A small network was trained on made-up records. Each row is its average activation on records with the value named, seen along a few directions.
Related values have similar rows: they may be neighbours, one step apart, or belong to one group.
In the rows, zero is written as 500.
Strong random noise was added to every row along 12 fixed directions; ignore it. To show where, here is one row again and again, with new noise each time:
[463 458 585 319 572 574 458 567 602 400 555 532 501 310 335 601 748 377
 517 377 358 314]
[513 460 441 513 493 540 204 318 297 635 591 627 654 310 375 287 531 752
 697 481 416 584]
[483 522 504 337 528 500 536 422 465 453 396 369 497 506 419 438 550 564
 368 615 419 511]
[337 392 841 573 478 474 551 612 415 360 482 653 329 544 626 609 425 501
 421 681 685 689]
[378 523 491 518 466 677 554 400 612 537 537 321 479 540 296 645 518 542
 479 522 292 407]
[412 356 534 483 551 597 629 453 458 505 459 581 378 509 619 452 455 477
 390 592 466 504]
[526 608 356 489 531 555 308 532 495 612 467 575 575 478 460 363 445 576
 600 492 335 407]
[376 693 590 679 320 412 588 677 567 429 484 445 398 770 272 697 504 509
 480 877 312 464]
[259 553 670 416 507 441 432 469 512 490 311 447 425 489 459 529 550 421
 270 553 431 504]
[263 433 597 433 542 396 639 497 295 551 431 718 478 575 741 489 482 419
 462 386 652 477]
[760 598 534 605 453 364 487 551 589 349 428 359 555 524 427 549 599 413
 467 457 608 595]
[363 607 492 339 534 564 498 450 465 552 410 445 544 537 480 554 423 540
 483 458 525 466]
[461 477 727 557 455 358 431 564 516 335 438 365 408 552 423 429 585 573
 313 669 373 596]
[390 477 614 524 569 504 503 712 460 459 528 446 454 760 649 351 400 757
 482 548 256 422]


Fidan, 15 values:
u8: [526 772 282 552 504 467 422 446 634 687 242 433 570 559 588 527 350 293
 394 370 585 482]
u6: [789 533 621 421 571 408 621 758 551 238 507 535 511 505 539 650 713 378
 528 484 685 528]
u10: [479 615 427 552 415 420 539 573 394 530 495 654 519 610 457 500 484 530
 588 737 470 491]
u11: [578 700 568 360 541 495 521 504 426 446 429 254 703 648 416 634 537 690
 567 409 629 580]
u9: [284 598 561 400 476 476 510 485 634 534 374 341 427 522 412 672 532 366
 311 602 465 446]
u3: [379 516 557 350 582 593 600 498 419 503 404 450 535 586 504 532 556 576
 439 531 421 452]
u4: [759 468 437 572 589 557 476 532 533 527 565 390 625 540 531 436 610 679
 597 457 405 528]
u13: [627 546 283 521 404 431 517 390 598 537 475 443 470 428 432 438 435 365
 426 570 534 496]
u2: [463 733 405 293 572 350 460 683 412 579 426 630 665 592 630 496 492 475
 619 335 596 365]
u7: [341 347 596 436 547 674 349 466 584 532 601 467 377 344 524 463 344 595
 454 527 468 534]
u5: [544 331 688 585 580 606 579 661 504 403 618 687 427 481 714 602 452 452
 597 311 679 533]
u1: [789 526 337 551 467 390 368 628 497 485 636 545 580 449 477 364 499 573
 711 584 547 524]
u12: [563 418 461 667 534 578 438 507 608 618 521 622 460 402 650 583 454 339
 561 385 624 543]
u14: [661 544 503 598 434 261 435 508 495 468 429 611 544 396 551 509 576 289
 491 465 775 633]
u15: [461 625 469 461 415 457 524 312 430 559 385 455 540 470 374 612 520 462
 429 642 643 637]
Fidan is arranged as a line.
Question: List every value one step from u13, in the order listed.
Answer: u2, u14
Question: List every value one step from u3, in the order listed.
Answer: u5
Question: List every value one step from u15, in the order listed.
Answer: u8, u6
Question: List every value one step from u7, in the order listed.
Answer: u9, u4
